A small network was shown many inputs. Here are its activations along a few directions, one row for each input.
In each table, some parts of the input vary, and every possible input appears once, in random order.
Descriptions start from the smaller parts, as in this example, which fits no table here: one of 5 places around a ring, together with either a single point or one of 9 places along a line or (one of 3 separate values, together with one of 6 places along a line).
Shared parts are said once, and a part with two or three values counts as separate values.
(in the rows, 128 means zero)

Other details of the inputs vary at random and push rows far along two fixed directions, the same in every table; ignore that.

Rows:
r1: [102  46 121 140 128 172 155 133 222  69  85 107 153 216 128 101]
r2: [125 122 127 137 136 123 146 120 122 129 144 136 152 119 149 130]
r3: [128 129 124 131 126 119 150 105 128 139 136 128 153 118 134 135]
r4: [127 121 130 126 129 127 134 102 122 127 127 135 144 117 117 138]
r5: [135 152 137 124 124 130  97 163 128 136 126 114  89 129 133 120]
r6: [152 156 133 133 119 122 109 161 120 121 127 120  95 139 133 123]
r7: [152 162 126 142 117 117 125 165 126 133 138 114 104 139 151 118]
r8: [130 122 125 128 125 122 143 105 124 131 130 134 148 116 125 136]
r9: [143 159 127 129 113 128 105 154 126 133 119 116  94 128 113 120]
r10: [142 157 127 129 113 128 103 156 126 131 119 118  93 128 117 119]
r11: [125 119 130 129 136 129 131 113 117 121 129 141 145 116 126 133]
r12: [121 122 114 126 140 115 152 117 119 145 147 143 147 138 130 137]
r13: [108 113 139 118 142 136 121 115 121 133 130 133 134 111 131 132]
r14: [124 128 122 139 131 123 150 112 125 137 138 133 153 116 137 130]
r15: [117 115 134 120 136 134 125 114 116 122 128 139 138 113 123 131]
r16: [150 162 124 144 115 116 124 165 127 135 137 114 106 138 149 118]
r17: [105 112 129 106 149 127 126 115 117 144 137 141 127 132 117 141]
r18: [156 164 120 132 104 115 121 149 133 138 121 112 104 133 121 125]
r19: [144 159 128 127 111 125 105 151 127 134 118 114  93 129 111 121]
r20: [118 111 139 119 138 133 125 117 113 116 134 138 135 118 132 134]
r21: [150 162 123 138 112 123 111 153 128 132 120 118 100 131 116 122]
r22: [122 116 121 117 142 121 136 113 113 132 137 149 138 138 112 142]
r23: [119 113 138 119 138 134 123 117 114 118 132 140 136 115 128 133]
r24: [101  52 114 143 124 172 156 126 226  77  80 108 156 209 117  99]
r25: [124 125 124 138 134 123 146 117 123 134 140 135 154 117 144 128]
r26: [108 112 138 118 144 136 119 116 121 131 132 133 134 112 134 132]
r27: [152 163 118 140 108 119 120 156 130 136 123 117 104 130 124 120]
r28: [108 117 136 118 140 136 124 110 124 136 129 131 133 110 125 134]
r29: [134 157 132 124 118 127 101 152 133 145 120 109  89 127 119 121]
r30: [125 118 130 129 137 129 129 114 116 119 132 141 144 117 128 133]
r31: [128 123 130 122 128 125 134 101 122 126 126 134 144 117 116 140]
r32: [130 116 132 128 136 124 141 119 114 117 139 139 142 121 144 134]
r33: [124 117 115 120 138 116 145 116 115 136 140 148 142 137 120 140]
r34: [136 151 141 122 126 129  99 163 124 133 128 112  85 133 138 122]
r35: [152 160 120 139 111 118 117 161 127 133 124 119 105 132 131 118]
r36: [153 159 120 139 112 119 115 162 127 131 127 119 104 132 133 119]
r37: [126 116 134 128 138 129 130 116 116 117 133 142 143 118 131 134]
r38: [120 111 141 117 140 134 126 117 111 114 135 138 132 119 134 134]
r39: [154 158 124 138 113 119 116 164 126 129 128 120 103 134 136 120]
r40: [112 118 139 111 135 132 124 103 126 138 127 126 134 112 122 139]
r41: [127 120 123 133 130 124 141 112 121 126 132 140 147 114 131 132]
r42: [140 154 120 116 122 120 107 159 119 141 127 126  88 151 106 127]
r43: [150 164 119 145 114 118 122 163 130 140 133 114 109 134 143 116]
r44: [127 128 124 134 127 121 150 106 127 140 137 129 152 118 135 133]
r45: [108 111 144 116 144 135 121 118 117 127 136 133 130 115 139 135]
r46: [108 115 136 119 140 135 122 112 123 134 130 134 133 110 128 132]
r47: [125 127 122 137 130 121 150 109 126 138 138 131 152 116 135 131]
r48: [128 122 123 131 128 122 143 108 123 129 131 136 147 115 125 134]
r49: [128  94 110 148 102 163 135 167 236  88  70  83 112 226 108  87]
r50: [111 117 139 114 135 133 124 104 125 139 128 127 133 111 122 137]
r51: [121 119 134 114 129 130 128 102 121 127 125 132 138 114 114 138]
r52: [124 126 121 139 132 123 147 114 125 135 139 135 152 116 141 129]
r53: [127 116 130 130 134 124 140 119 116 119 138 139 145 120 142 134]
r54: [120 118 134 117 129 132 128 103 120 128 126 133 137 114 114 136]
r55: [118 114 134 120 138 135 123 115 115 120 130 139 138 114 126 132]
Each input here is: one of 5 places along a line, together with either a single point or one of 10 places along a line.
Question: Changing only the place on the line of 5 turns r10 into r24. The same change can be made to r23. Which row results?
Answer: r37
Question: Which other rows agree with r53 in the place on the line of 5? List them by row number.
Answer: r8, r18, r27, r32, r33, r35, r36, r39, r41, r48
Question: Which other rows does r29 become when the place on the line of 10 takes its other values? List them by row number.
Answer: r5, r13, r26, r28, r34, r40, r45, r46, r50
Question: Which other rows does r7 become when the place on the line of 10 takes its other values? List them by row number.
Answer: r2, r3, r14, r16, r25, r43, r44, r47, r52
Question: Which other rows does r12 become when the place on the line of 5 takes its other values? List them by row number.
Answer: r17, r22, r33, r42

Rows:
r56: [145 143 114 135 132 100 153  92  77 127 164 165 156 108 118 156]
r57: [137 140 119 140 146 114 146 124  89 136 169 166 167  89 181 142]
r58: [ 85  36 132 100 143 166 137  88 175  87  97 126 157 184  90 127]
r59: [ 55  40 158 127 167 177 141 114 195 101 117  98 158 164 169 113]
r60: [125 145 132 149 148 103 151 104  91 146 175 147 156  93 187 132]
r61: [150 132 122 140 136  99 152 111  73 120 159 172 153  98 155 148]
r62: [102  64 148 160 106 185 129  62 217  75  60  92 195 102 111 106]
r63: [ 89  29 139 111 155 171 140 106 170  59 103 140 148 170 131 113]
r64: [190 178 112 155  94 103 121 201 121 127 116 120  95 169 125 116]
r65: [118 124 144 105 149 129 106  94  68 121 148 163 120  93 102 166]
r66: [139 156 114 114 134  89 152  87  92 158 148 161 166 108 111 155]
r67: [119  73 129 137 124 171 105 208 224  65  64  81  85 226 132  81]
r68: [158 160 143 122 103 128  79 193 114 113 113 117  50 155 106 112]
r69: [154 190  87 137  86  89 128 166 161 194 123  94  80 157  98 112]
r70: [ 85 131 127  85 144 123 113  80 102 187 134 145 119  82  94 158]
r71: [150 158 144 121 115 139  73 209 133 124 128 106  55 138 153 107]
r72: [151 194 124 166 106 122 128 207 147 158 148  82  91 150 183 104]
r73: [138 180 126 110 117 133  85 164 138 168 108  94  49 151  77 106]
r74: [ 81  51 135  96 152 170 142  89 192 101  94 134 158 179  83 134]
r75: [151 157 142 149  88 126 148  65 114 120 113 114 170  19 132 133]
r76: [143 144 105 122 130  96 150  96  81 141 153 154 164 112 109 151]
r77: [101 117 163 107 158 128 104 118  80 141 156 140 130  77 170 142]
r78: [137 134 118 143 147 106 155 126  75 122 162 162 165  88 159 139]
r79: [168 195  94 141  92 107 131 169 143 180 120 100  82 162  98 118]
Question: What do these inputs look like to the network?
Answer: one of 2 separate values, together with either a single point or one of 11 places along a line
Question: Changing only the choice among 2 separate values turns r63 into r61. The same change can be made to r74. Which row results?
Answer: r66

Rows:
r80: [109  89 129 122 137 135 149  80 115 101 121 152 167 100 114 137]
r81: [134 116 128 122 100 140 134 142 180 105  92  91 102 176 116 112]
r82: [160 169 133 117 104 101 103 137 112 146 123 114  91 110 117 144]
r83: [134  84  99 134 107 153 142 166 228  89  81  99 127 244 109 102]
r84: [132 171 141 135 134 131  76 164 104 141 127 124  95  99 134 121]
r85: [115  81 133 112 156 129 147 101 111 106 147 158 172 128 151 144]
r86: [150 133 135 124 108 134 116 161 161 111 113  96 108 156 152 115]
r87: [122 123 139 121 136 117 161  76  99 140 146 138 168  92 135 148]
r88: [108  78 139 125 147 137 135  95 115  95 125 154 167  96 144 138]
r89: [149 177 124 147 136 104 115 167 104 149 154 131 101 130 157 128]
r90: [168 177 128 118 101 104 108 139 113 148 129 114 105 114 124 141]
r91: [139 143 118 167 121 136 120 168 164 118 115 109 116 149 153  99]
r92: [122 144 123 138 121 151 103 154 158 125 100 106 102 150 101  99]
r93: [131 173 137 136 124 133  85 156 100 143 132 121  93 101 114 115]
r94: [ 92 110 144 110 165 131 125  94  83 140 160 157 148 106 120 144]
r95: [128 122  86 114  97 123 127 173 170 158 106 114 106 147 121 107]
r96: [ 95  96 111  99 131 121 152 109  94 157 155 155 154  73 141 133]
r97: [164 181 120 131 103 116 111 150 102 128 128 128 107 105 117 121]
r98: [161 173 131 151 120 114 107 167 106 134 135 126 110 101 150 118]
r99: [146 137 132 125  95 138 125 154 156 113 116  94 107 160 134 112]
r100: [118 112 133 128 151 117 158  99  85 131 164 157 165 110 137 146]
r101: [137 173 127 121 135 111  87 151 105 164 136 132  91 132 103 135]
r102: [101  63  91 122 104 162 143 195 237 111  79  93 115 204 149  80]
r103: [152 166 144 118 103 112 108 145 101 133 135 109  84 108 129 133]
r104: [114  90 130 127 134 142 149  89 113  99 136 150 179 102 131 131]
r105: [153 191 114 158 114 113 122 147 110 148 135 125 109 107 127 115]
r106: [117 106 130 106 148 114 147  86  82 123 146 162 149 108 117 154]
r107: [ 92 113 157 108 152 136 125  80  96 143 150 135 149  86 127 144]
r108: [ 93 107 148 109 175 129 117 101  88 138 155 162 150 104 140 147]
r109: [159 168 130 137 132 103 114 171  98 142 150 131 101 129 151 129]
r110: [113  89 148 126 148 128 157  88 127 121 141 134 176 108 162 140]
r111: [160 169 122 134 105 107  96 147 106 134 117 132  98 103 109 133]
r112: [126 109 137 123 143 127 130  98  91 110 144 160 171  78 152 140]
r113: [152 154 115 120 116 119 128 153 119 124 130 126 109 155 118 127]
r114: [ 87  97 146 107 154 143 139  70 124 135 130 129 161 109 116 140]
r115: [121 118 125 124 152 113 163  92  88 136 154 158 167 112 127 150]
r116: [127 118 108 173 106 158 139 169 208 100  98  91 119 194 131  79]
r117: [111 126 120 133 157 114 164  88  94 142 160 158 166 112 132 148]
r118: [ 79  61 137 115 149 157 141  75 183 121 104 119 173 154 111 132]
r119: [ 88  40 102 163 137 168 178  93 234  89  87 122 200 193 122 104]
r120: [151 168 123 120 127 108  99 150 105 153 134 138  85 129 106 143]
r121: [115 112 144 107 143 122 132  69 107 144 137 146 150  87 118 162]
r122: [133  93 114 148  99 153 151 153 245 105  75  76 132 224 121  99]
r123: [ 73  54 152 115 159 165 138  93 178 106 112 118 168 148 142 126]
r124: [108 109 141 124 145 139 129  88  88 121 142 158 150  76 122 141]
r125: [107 108 154 108 144 133 136  78  95 132 148 140 143  84 130 152]
r126: [164 177 116 137 121  96 119 156 105 156 142 133 108 134 120 139]
r127: [139 124 124 127 113 131 121 166 141 107 118 115  91 176 119 115]
r128: [104  90 124 139 137 133 167  78 169 130 124 125 181 141 135 138]
r129: [112  82 125 111 147 118 147  83 115 118 132 162 163 129 114 155]
r130: [163 180 131 115 100 111 118 140 105 141 132 110 100 114 126 132]
r131: [139 118 108 159 101 153 144 166 207  98  84  95 123 195 115  84]
r132: [ 93  46 118 135 138 169 148  95 202  90  83 131 170 168 104 120]
r133: [143 164 134 121 127 119 104 159  93 140 145 132  78 127 118 133]
r134: [124 115 108 160 116 149 148 175 200 108 110  97 112 222 133  93]
r135: [154 185 110 147 126  96 120 152 111 163 146 132 107 135 125 138]
r136: [167 181 118 150 109 105 112 150 112 149 127 129 115 106 119 125]
r137: [ 96  74 126 113 154 147 155  92 140 110 123 148 152 154 110 136]
r138: [110 114 146 104 144 129 141  71  99 136 139 142 145  86 120 154]
r139: [108  80 128 147 135 148 162 100 145 101 126 138 180 128 133 116]
r140: [121 108 132 111 145 121 147  96  79 120 161 160 161 110 134 148]
r141: [127 137  92 108 103 120 132 164 134 161 122 120 101 121 125 108]
r142: [148 175 128 131 116 125 101 147 103 136 122 129  88 101 107 124]
r143: [112 131 133 131 141 118 162  72 106 147 151 137 167  93 141 147]
r144: [134 129 144 123 121 142 107 160 166 117 109  97  89 150 141 120]
r145: [108 100 144 109 168 126 128 100  88 126 153 166 143 102 142 154]
r146: [138 141 135 136 127 139  96 160 130 117 115 124  97 118 135 119]
r147: [139 177 127 135 123 123  80 146 110 157 120 126  99 104 102 125]
r148: [120 140 123 124 132 140 110 159 151 133 114 112  94 178 102 110]
r149: [155 161 147 117 114 109  98 153 106 131 132 113  85 105 148 135]
r150: [140 130 125 141 101 140 114 163 150  98 105 110 100 147 118 106]
r151: [ 96  87 134 141 136 144 171  86 157 119 134 120 173 139 148 127]
r152: [157 177 140 136 106 111 123 150 106 148 144 107 102 112 140 127]
r153: [154 156 134 120 128 105  99 166  92 129 140 134  84 126 141 135]
r154: [150 181 138 144 121 108 114 152 117 152 146 110 102 110 164 128]
r155: [169 177 116 134 103 109 102 149 109 136 125 131 113 106 115 130]
Question: Changing only one part turns r118 into r114. The same change can be made to r135. Which row results?
Answer: r117
Question: What do these inputs look like to the network?
Answer: one of 4 places along a line, together with either a single point or (one of 3 separate values, together with one of 6 places along a line)
Question: Which other rows does r121 become when the place on the line of 4 takes its other values? List them by row number.
Answer: r125, r138, r144
Question: Which other rows does r148 become when the choice among 3 separate values takes its other values? List them by row number.
Answer: r92, r114
Question: Start at r108 and move only the place on the line of 6, one step at a time. The first step leads to r145. Which rows follow, in order?
Answer: r153, r85, r109, r89
Question: Which other rows does r142 become when the place on the line of 6 takes its other values? List them by row number.
Answer: r80, r92, r97, r105, r131

Rows:
r156: [143 150 113 154 103 135 124 200 184 126 112  86  91 187 150  88]
r157: [112 112 105 141 121 146 145 141 193 130 101 105 131 187 111 105]
r158: [113 141 130 101 141 117 114 114  89 164 143 143 116  93 109 144]
r159: [204 241 119 137  81  80 100 174  81 161 139 112  63 101 115 133]
r160: [193 239 111 140  91  83  91 183  82 173 142 121  65 102 110 128]
r161: [187 241 112 140  99  89  84 183  80 174 140 124  61 104 106 127]
r162: [110 119 147 102 167 114 118  90  43 136 170 180 152  53 144 160]
r163: [194 238 110 142  88  85  92 182  77 166 141 121  63 102 108 129]
r164: [173 226 137 111 107  94  65 177  79 174 138 111  36 107 103 141]
r165: [136 155 143 139  87 156  87 132 171 123  75  80  99  95 101 103]
r166: [154 159 126 122  96 137  88 191 176 121  88  85  55 197  93 107]
r167: [ 93  52 133 133 143 151 186  84 174 103 128 123 196 150 164 127]
r168: [ 90 103 165  94 177 122 129  62  51 144 177 168 161  56 151 169]
r169: [ 94  73 110 130 135 143 174  87 175 127 119 129 180 156 120 125]
r170: [109  61 117 129 130 143 184  69 177 100 110 131 198 157 120 135]
r171: [145 147 129 140 131 109 132 127  80 128 155 152 140  92 150 134]
r172: [110  88 140 123 133 157 117 154 183  97 102 102 108 190 137 111]
r173: [186 239 111 139  92  82  91 182  85 182 143 117  63 103 115 130]
r174: [163 158 106 144  84 124 131 172 194 129  95  80  91 190 118 105]
r175: [134 149 155 147  96 161  82 150 165 107  86  81  99  92 137  96]
r176: [100  76 116 117 129 156 133 133 193 113  91 116 126 187 100 114]
r177: [114 121 126 121 157 107 152  53  52 143 162 185 186  58 114 164]
r178: [128 132 137 129 154 102 143  85  48 140 176 175 177  52 156 156]
r179: [ 90  56 121 108 145 154 145  93 162 106 105 142 162 156 100 129]
r180: [107 109 153  91 161 114 131  48  45 136 161 178 163  58 105 180]
r181: [ 93  62 124 143 156 150 163 105 161 104 127 142 180 149 148 121]
r182: [125 100 114 153 121 144 145 160 189 105 109 107 135 183 149 100]
r183: [132 167 131 138 141 111 119 141  83 157 160 138 121  92 153 130]
r184: [100  88 127 123 134 160 123 163 186 110 107 105 111 184 139 102]
r185: [131  88 124 146 116 148 160 138 191  88 106 105 153 182 153 109]
r186: [152 158 110 128  93 140  92 201 173 118  86  95  56 193  89 101]
r187: [121 134 138 129 164 107 136  85  45 141 175 180 174  52 152 157]
r188: [168 149 120 156  90 133 130 193 180  96 102  86  92 188 147  96]
r189: [ 85  55 112 133 150 150 174  76 174 114 113 143 192 157 112 129]
r190: [140 150 154 113 140 117  98 136  72 123 151 143  99  96 135 144]
r191: [ 79  60 138 101 149 155 147  81 166 119 112 125 156 160 108 136]
r192: [138 148 131 141 142 114 128 127  76 129 156 157 136  90 144 135]
r193: [ 94 100 148 101 176 118 128  74  49 141 172 182 165  51 149 164]
r194: [118  97 113 134 111 142 168 117 203 119 102  97 149 184 123 114]
r195: [ 83  34 148 111 162 164 147  88 158  81 117 138 174 158 138 132]
r196: [102  99 149 102 171 120 129  75  40 124 170 188 166  51 142 162]
r197: [134 104 123 148 112 141 153 151 191 102 108  98 134 182 156 107]
Question: Changing only one part turns r157 into r183. The same change can be made to r180. Which row results?
Answer: r190
Question: Changing only one part turns r179 into r162. The same change can be made to r158. Which row results?
Answer: r184
Question: What do these inputs look like to the network?
Answer: one of 2 separate values, together with either a single point or (one of 4 places along a line, together with one of 5 places along a line)
Question: Which other rows does r172 become when the place on the line of 5 takes its other values? List them by row number.
Answer: r181, r182, r193, r197
Question: Which other rows does r174 become when the choice among 2 separate values takes its other values? List them by row number.
Answer: r197
